These are the activations of a small neural network, seen along a few directions. Each row is one input.
In each table, some parts of the input vary, and every possible input appears once, in random order.
A made-up example of a description, with smaller parts first: ring(5) and (point or line(9) or (values(3) and line(6))).
Shared parts are said once, and a part with two or three values counts as separate values.
In the rows, zero is written as 128.

Rows:
R1: [130 121 115 142 135 138 138 143 138  86  86]
R2: [115 114  85 147 134 141 124 113 147 100 112]
R3: [122 134 115 175 147 129 143 139 127 133 117]
R4: [137 145 147 146 150  97 123 129 152 128 143]
R5: [106 127 139  97  83 161 154 102 106 131 167]
R6: [112 134 112 111 123  84  93 125 134 133 124]
R7: [121 100 128 137  92 111 136 123 130 103 118]
R8: [115 125  92 167 156 125 138 133 140 147 115]
R9: [107 173 144  82 104 136 114 112 100 144 170]
R10: [131 131 116 169 153 123 152 154 123 133 110]
R11: [112 117  98 150 130 144 124 116 138  92 117]
R12: [133 120 111 148 132 140 134 132 129  83 105]
R13: [144 141 151 133 160  90 133 154 160 130 118]
R14: [165 109 132 100 131 218 122 109  98 134 132]
R15: [130 135 123 137 159  91 119 123 167 143 141]
R16: [110  92 117 130  94 109 132 121 136 109 122]
R17: [110 149 118 114 119 196 144  96 108 111 160]
R18: [126 141 141 105 123  82 107 156 124 121 103]
R19: [164  86 154  81  87 180 127 117 103 159 134]
R20: [127  96 133 122 101 104 148 149 135 105  92]
R21: [178 133 175  92 148 163 112 118 127 181 160]
R22: [129 142 137 110 119  81 104 146 115 118 120]
R23: [160 121 141 124 149 200 137 125  92 185 134]
R24: [130  96 129 127  96 104 144 137 126 101 110]
R25: [128 132 120 163 156 122 156 165 133 137  92]
R26: [127 138 137 140 154  94 119 127 158 135 146]
R27: [147 142 148 138 156  90 129 143 151 127 136]
R28: [160 135 160  66 110 152  84 126  97 174 141]
R29: [113  90 103 127  98 106 132 117 145 117 116]
R30: [119 145 135 120 115  88  98 132 119 119 127]
R31: [123 169 158 106 137 145 140 103 129 152 188]
R32: [109 137 125 113 117  86  93 130 125 125 130]
R33: [106 158 127 134 137 181 161 111 100 157 163]
R34: [111 127 104 170 152 128 139 137 132 140 120]
R35: [124 124 110 155 126 144 127 119 133  86 114]
Question: The inputs of R18 and R13 match in every part but one. If R9 is changed in the same way as R18 into R13, which row does it become?
Answer: R31
Question: Describe the family of inputs behind these rows.
Answer: ring(5) and (values(2) or line(5))
Question: List by row number the other rows that have the ring(5) part in common with R3.
Answer: R8, R10, R23, R25, R33, R34
Question: Change only the ring(5) part in R30. List by row number the other rows that result.
Answer: R3, R4, R7, R35

Rows:
R36: [117 149 117 159 148 181 159 111 118 144 154]
R37: [ 99 103  74 197 143  80 144 150 163  81  73]
R38: [115 135 136  80  85  98  93 112 112 117 148]
R39: [136  93 126 114  95 152 147 117 121 119 123]
R40: [141 123 119 145 152 187 137 115 123 130 129]
R41: [119 173 145 124 162 128 134 123 129 169 172]
R42: [150 153 145 115 159 133 109 127 136 158 147]
R43: [102 110 113 101  72 157 129 106 108  89 125]
R44: [149 104 126 130 128 175 142 137 105 132 108]
R45: [156 135 156 105 135 121 111 145 119 163 121]
R46: [138 120 160  95 107  98 108 130 130 147 141]
R47: [113 137 118 171 151  27 123 163 172  89  94]
Question: Describe the family of inputs behind these rows.
Answer: values(2) and (point or line(5))
Question: The inputs of R38 and R43 match in every part but the values(2) part. If R46 is changed in the same way as R38 into R43, which row does it become?
Answer: R39

Rows:
R48: [161 131 146 114 142 188 129 135 100 164 124]
R49: [130 184 181  81 138  18  75 149 143 167 161]
R50: [130 153 131 129 153 179 137 101 126 146 170]
R51: [161 103 157  92 114 156 129 119 122 159 142]
R52: [ 90 121 100 165 118 113 162 136 132 100 111]
R53: [138  93 127 152 125  79 133 148 160 106  94]
R54: [107 111  99 130 100  96 113 127 138  72  98]
R55: [107 141  97 180 165 115 139 124 160 110 126]
R56: [140 114 106 168 159 117 132 160 134 115  78]
R57: [114 133 128 119 105 176 154 109  97 141 154]
R58: [129 123 136  80  90 171 107 100  98 127 150]
Question: Describe the family of inputs behind these rows.
Answer: point or (values(2) and ring(5))
